These are the activations of a small neural network, seen along a few directions. Each row is one input.
Each table varies a few parts of the input and shows all the possible inputs, shuffled.
A made-up example of a description, with smaller parts first: values(2) and (point or line(9) or (line(4) and ring(5))).
Shared parts are said once, and a part with two or three values counts as separate values.

Other details of the inputs vary at random and push rows far along two fixed directions, the same in every table; ignore that.

Table:
x1:  -21  167 -136  -81  -18 -120 -289 -158   33   90   43 -132  -49
x2:  -55  190  111  -10   25   64  -74  -53   77   83  -98   37 -121
x3:  -50  175   19 -113   72  -28 -269 -169  184   50  -27  -47  -86
x4:   48 -240   12  157 -105   87  449  241 -239  -68   23   87   70
x5:  -90  215  -85   12  -62  -14 -130  -53   -4  160  -30  -63 -170
x6:  -85  273   62  210 -194  160  310  162 -143  217 -201   74 -253
x7:  112 -409  -63 -176  217 -154 -195 -104  103 -286  215  -44  337
x8:  -58  320  267  199 -154  234  353  154  -27  183 -305  172 -284
x9:  -33  195   21 -110   74  -29 -260 -161  200   50  -12  -45  -75
x10:  -72  207  -50   56  -84   18  -15   10  -35  151  -34  -26 -159
x11:   84 -377   29  -81  125  -51   11   19   10 -233  116   39  280
x12:   -2  192 -149  -55  -22  -93 -271  -96   95  113   14 -132  -98
x13:   54 -254  275  231 -103  247  737  332 -228 -119 -121  259   52
x14:   70 -323 -152  -48   61 -103  -44   32  -92 -172  206  -64  220
x15:  -59  130 -145  -76   14 -108 -322 -110   40  127   32 -109  -53
x16:  -34  246  103  -42   -6   19 -120 -128   98   83 -110    8 -111
x17:  122 -339   16  -63  109  -27   95   27   51 -258  106   11  262
x18:   67 -370 -135  -10   53 -103   34   57 -123 -170  184  -24  237
Each input here is: values(2) and (point or line(8)).
Q: The inputs of x18 and x7 match in every part but the values(2) part. If x14 is changed in the same way as x18 into x7, which row does it become?
A: x2
Q: Change only the values(2) part in x9. List by row number the other rows that result.
A: x10

Table:
x19:  -27 -587 -314 -231  356 -363 -540 -158   40 -278  392  -48  525
x20:  413 -510 -157 -122   17 -167  132   40  -76 -484  258 -239  477
x21:  179  237  321  143 -204  199  427   82  -18  -11 -319  162 -224
x22: -167   23  301  199  -17  295  321   95  -73  128 -354  178 -103
x23:  -98  194 -110  280 -158  212  183  344 -247  215  -90  112 -325
x24:   91  648 -141 -172 -100 -224 -675 -376  381  131   58 -384  -92
x25:   54  681  218  -10 -167    3 -293 -267  368  168 -199  -13 -292
x26:  120 -394  -15  166 -114  100  582  503  -78 -121   75  -26   77
x27:  -35 -621   75 -198  316    3  135 -145  -29 -538  440   17  375
x28:  -76  596  -36  106 -265 -128 -377 -203  -30  233  -84 -125 -275
x29:  -96  206  330  216 -224  185  305  119 -446  193 -287  233 -195
x30:  101 -272  -18  295 -131    3  596  275 -453   37  -23  134   50
x31: -220  439  -91 -331   10 -206 -723 -405   76  342  -95  -76  -94
x32:  161 -234  -59  227  -82  277  597  537 -156 -120   65   68   70
x33:  247 -390 -184 -166  -64 -125  269   97  -45 -300  140 -143  439
x34:   99 -624   68 -258  207 -135   25  -43  -49 -442  107   61  560
x35:   26 -463 -117  275 -179   95  505  250 -358  -78  -24   46  147
x36:  -33  306   62  303 -302  317  566  229  -65  305 -345  -20 -263
x37:  -23  198  146  238  -69  188  444  209  143   76 -287  252 -221
x38:   68 -595   52  -30  312  116   42  252  -37 -374  191  144  348
x39:  -43  293   -2 -286  352 -226 -743 -447  317  185  -33 -147  -33
x40:   57 -355  -69  118 -243  -16  539  249 -438 -140  -38  114  196
x41:  153 -518 -215 -148   87  -36  345  -20  -16 -480  549 -206  352
x42:   40  691 -120  -34  -43  -61 -218 -171  212  455 -171 -237 -329
x43: -219  435 -355 -241   43 -189 -625 -506  150  136  309 -316 -320
x44:  103 -344  191  139  -59  163  539  407   87 -120  -56  191  -50
x45:  123  252  223  137  -59  134  395   61   83  219 -265  178 -230
x46: -268  480  -19    3   44  134 -474   -1   -7  441  -86   97 -362
x47: -278  272  -94 -202  112 -169 -785 -175  192  380   38 -109 -264
x48: -415  553  105  -41  -45  140 -155 -285  -89  357   40   54 -448
x49:  203 -535 -301   11  125 -147  230  208   53 -386  261 -118  455
x50:  348 -662 -346 -381  411 -202 -523  -70  437 -523  505 -147  499
x51:  -67  497  244 -111   69    6 -433 -299  111  127 -285  -42 -245
x52: -234  484 -154   78 -153  -56 -343   40   66  453 -141 -124 -551
x53:   15  163  166  164 -150  272  360   62  158  170 -333  119 -218
x54:  -37   86  -11 -202   55 -296 -750 -383   55  -19  224 -107  215
x55: -225  300   45 -224  239  -96 -732 -187  406  217  -81 -129 -272
x56: -240   55  188  253 -170  257  307  128 -301  332 -278  214 -146
x57: -155  205  288  277 -120  169  428  168 -410  427 -268  307 -218
x58:   20 -177  506  268 -103  189  522  216 -254 -249 -135  282  189
x59:  -52   -4 -529 -161  184 -394 -728 -252  193  -36  221 -265   90
x60:    9  377  272   74 -269  229  497  110   40  181 -431  232 -263
x61:  298 -542 -377 -253  115 -426 -480 -239 -105 -453  390 -303  452
x62:   36 -599 -184 -260  493 -297 -484 -164  252 -466  290  -73  546
x63:   43 -245  215   91  -58  276  790  114  -43 -292  155  204  -31
Q: What is each input in this table made of?
A: ring(5) and (point or line(8))
Q: The inputs of x21 and x61 match in every part but the ring(5) part. If x25 is changed in the same way as x21 into x61, which row does it become?
A: x28
Q: The inputs of x57 and x30 match in every part but the ring(5) part. If x56 is changed in the same way as x57 into x30, which row does it become?
A: x35
Q: Start at x52 and move only the ring(5) part, one step at a time. The first step leads to x47. Which rows follow, in order?
A: x55, x44, x26

Table:
x64:   25 -312  105  245 -192  112  597  287 -438 -126   21  158  108
x65:    8  346   28 -187   65 -113 -477 -309  241  135 -119  -95  -84
x66:  -46  568  249  152 -193  268  302   74  129  254 -345   88 -407
x67:  -39  446 -148   10 -115  -78 -256 -140   73  233  -90 -164 -230
x68:   49 -544 -270 -214  200 -266 -291 -167  -83 -299  407 -148  425
x69: -114  272  -41 -263  246 -139 -750 -347  313  119   47 -102  -92
x70:  -74  482 -146   60 -126   66  -48   28  159  319 -117 -110 -406
x71:   29 -280  405  283 -164  278  824  336 -352 -180 -146  342   78
x72:  209 -420  -28  -65  133   15  212  107  178 -322  158   -7  245
x73:   30 -515   62  -43  206   -5   43  122    1 -247   96  117  301
x74: -283  424   78  254 -172  202  127  204 -157  453 -304  146 -443
x75:  252 -466 -368 -209  121 -255 -202  -77   97 -359  396 -273  402
x76:   77 -286  162  341 -277  165  835  420 -504  -36 -129  214   95
x77: -224  433  -23   84  -71   51 -204  -21  -79  368 -118   20 -349
x78: -142  318   61 -202  138  -66 -474 -360  210  126  -40  -50 -120
x79:  244 -470 -126 -246  200 -236 -237 -159  212 -437  283 -136  480
Q: What is each input in this table made of?
A: values(2) and line(8)
Q: Change only the values(2) part in x77. List by row number the other rows that result.
A: x69

Table:
x80:  -76 -293   -4  239 -136  152  462  326 -416    5   27  184    6
x81: -274  533 -321 -182  113 -160 -797 -282  198  424  120 -207 -345
x82:  206  -62  -13  302  -31  135  686  241 -193 -107   -1   43  110
x83:  210 -613   -3 -252  326 -295 -326 -100  232 -433  342  -56  538
x84:  -22  412   18 -252  245 -114 -853 -378  456  260 -122 -180 -253
x85: -130  -10  199  361 -269  143  680  372 -548  112 -253  218 -134
x86:  -95   51  409  266 -188  351  756  281 -174  -25 -253  391  -48
x87:  -22  -47  364  279  -74  417  654  397 -188   44 -409  321  -87
x88: -109  591 -178 -137  -83 -221 -850 -471   80  390  -97 -231 -185
x89: -118  590  -94  152 -265   36  154  -21  168  478 -424   11 -529
x90:   31 -222  379  175  -64  148  549  166 -106 -145  -11  295   69
x91: -224  680   25  275 -336  209   54   51  117  293 -282 -152 -527
x92:    9 -588 -214   29  102  -90   92  144 -254 -194  351   10  317
x93:   62  737   37  137 -310  147   32  120   57  294 -244   26 -589
x94:  110 -490   89  -73  164  -27  141  147   49 -383   91  121  479
x95: -170  556  -40 -347  172  -34 -676 -530  386  134  -99 -161 -254
x96:  178 -636  -34 -333  338 -215 -242 -300  144 -504  396 -107  412
x97:  324 -568 -295 -415  108 -233 -155  -75  137 -300  459 -350  516
x98:  108 -621 -325 -226  188 -350 -359  -90 -144 -343  411 -176  502
Q: What is each input in this table made of?
A: values(5) or line(6) or (values(2) and line(4))
Q: List by row number the other inputs of the same sort as x98.
A: x80, x81, x85, x88, x92

Table:
x99:  155 -550  -97  187  -16   32  454  322 -192 -244  170   52  212
x100:  -66  612  293 -168  -63   42 -304 -326  369  304 -258  -30 -371
x101:  137 -506    4  142 -139  -21  391  235 -342 -298  108   96  315
x102:  108 -588  233   13  175  126  438  154 -117 -361  -84  203  291
x103: -216  609  165  -36  101   61 -344 -243  455  290 -292  111 -341
x104:   41 -516   -7  112   -3   31  474  180 -353 -210  210   79  304
x105: -153  680  215  -59   43   14 -299 -345  404  234 -304   86 -296
x106:  195 -496  -69  162  -64   -9  490  254 -233 -287  159   31  242
x107: -118  660 -139  -58 -137    6 -313 -188  153  331 -120 -114 -468
x108:   70  -94   21 -259  216  -63 -395 -257  354 -336  180 -167  247
x109:  -20  303  505  200  -26  330  456  274  -75  161 -343  363 -268
x110:  -88  641  -86   48 -137  -56 -384 -171  115  377 -206 -143 -392
x111:   15 -582  -28  178   22   53  406  248 -321 -219  240  116  211
x112:   94 -204   -8 -307  293 -121 -416 -337  243 -229   19  -84  225
x113:   73 -496   17   84  -68    3  444  196 -360 -238  150  101  350
x114:  -26  274  475  227  -27  377  435  289  -52  194 -325  378 -270
x115: -136  717  234  -72  -12  151 -330 -290  357  156 -228  -82 -328
x116:  -23 -221 -266 -173  133 -221 -500 -139   60  -92  276 -138  148
x117:   54 -258  -36 -282  341  -80 -453 -269  284 -186   30  -63  195
x118:  157 -108 -293 -198  114 -248 -339 -216  145 -106  235 -271  225
x119:   71 -186 -356 -217  128 -173 -405 -120  181 -132  298 -183   90
x120:  -40 -184 -245 -211  212 -227 -410 -203   45  -58  299 -197  181
x121:   13 -208 -292 -197  109 -207 -492 -100   98  -48  195 -176  239
x122:  -95  678 -116  -56 -148    0 -304 -221  143  318 -121 -119 -454
x123:  141 -538 -104  146    7   51  485  322 -182 -193  151   36  274
x124: -266  583  -83  -30  -60   18 -414 -139   83  465 -151  -65 -379
x125:  181 -484  -76  121  -41   10  521  254 -223 -235  139   15  305
x126:  164 -134 -253 -135   69 -283 -431 -204   91 -142  201 -237  212
x127:   67 -538  -24   97  -57   -2  397  323 -304 -223   82   90  336
x128:   78 -510   22  155  -37    6  452  147 -373 -275  229   91  255
x129:  -81  182  482  176 -170  342  519  212   42  217 -342  277 -321
x130:   74 -578  -47  165  -80   26  345  337 -291 -242  119  122  271
x131:   87 -508   24  125  -91  -16  413  196 -370 -290  169  117  287
x132:   76 -136 -242 -220   50 -255 -447 -201   46 -104  184 -202  283
x133:  101 -205 -303 -112  128 -236 -476 -103  143  -86  212 -211  167
x134:  140 -524  -42  141  -14  -10  444  320 -249 -209   80   39  326
x135:   53 -155 -265 -222   61 -248 -456 -169   56  -91  184 -197  269
x136:  -17 -193 -236 -199  134 -267 -480 -153   37 -125  258 -154  151
x137: -176  662  192  -61   53   20 -308 -312  414  247 -303   90 -310
x138:   20 -156    4 -247  319 -205 -379 -257  419 -249   97    6  251
x139:   97 -121 -335 -284  103 -195 -338 -188  149 -123  268 -220  183
x140:   34 -192 -256 -182   86 -273 -502 -114   65 -133  196 -175  179
x141: -129  642 -124  -17  -44  -27 -307 -128  187  422 -179 -171 -407
x142:  -74  258  155  367 -254  190  469  320 -245  244 -308  144 -325
x143:   78 -505  233   87   97  231  438  249   16 -435   95  136  310
x144:  -55  295  146  327 -279  215  515  265 -253  287 -320  122 -235
x145:  -75  211  511  149 -169  295  540  198   19  184 -360  262 -319
x146:    3 -156 -245 -239  109 -243 -433 -208   28  -83  246 -176  241
x147:  -11  705  287 -117   80   78 -389 -250  275  281 -241   71 -320
x148: -142  599 -120   31  -66    4 -390 -103  166  471 -214 -138 -360
x149: -115  268  171  325 -345  205  437  268 -319  221 -299  190 -288
x150:  -31 -181 -243 -241  157 -248 -449 -153   47  -74  239 -170  213
x151:  167 -461  -74   39  -73   51  540  216 -239 -278  173   57  292
x152:   64 -147 -334 -285  152 -201 -353 -134  168 -114  261 -214  155
x153:  -89  594  271 -170  -52   48 -313 -294  379  317 -258  -26 -385
x154: -165  295  205  298 -230  245  538  147 -349  283 -197  164 -271
x155:  -46 -212 -274 -185  211 -181 -431 -189   68  -25  316 -181  179
x156:  114 -163 -307 -160  150 -267 -394 -128  164 -136  247 -244  120
x157:   16 -168 -238 -198   86 -262 -464 -208   18 -135  265 -160  179
x158: -104  277  102  261 -254  253  540  303 -207  198 -222  173 -402
x159: -221  623  -50   16  -77  -21 -370 -257   29  386  -83  -97 -442
x160:  164 -544  254   17  116  126  462   67 -146 -383  -77  193  334
x161: -207  240  191  336 -194  226  483  234 -330  253 -185  190 -376
x162:  -11  315  143  348 -292  205  554  221 -230  206 -249  116 -333
x163:   57 -175 -363 -259  151 -154 -374 -120  191  -81  279 -199  153
x164:   13  328  503  202  -75  336  471  220  -93  152 -336  357 -240
x165: -145  316  451  245 -119  404  514  235    7   37 -329  210 -276
x166:  -32  313  169  329 -290  209  524  233 -264  274 -320  118 -221
Q: What is each input in this table made of?
A: line(4) and (values(5) or (values(2) and line(6)))
Q: The inputs of x114 and x109 match in every part but the line(4) part. If x124 is changed in the same way as x114 into x109, which row does it become?
A: x150
Q: The inputs of x161 and x111 match in every part but the line(4) part. If x127 is changed in the same way as x161 into x111, which row does it become?
A: x121
Q: Change only the values(2) part in x99. List by row number the other rows that result.
A: x123
Q: Change only the line(6) part in x154. List by row number the other rows that result.
A: x113, x118, x132, x151, x166
Q: Change only the line(4) part in x129. List by row number the other rows that result.
A: x100, x145, x153
Q: Change only the values(5) part in x164. List by row number the other rows that result.
A: x108, x112, x137, x153
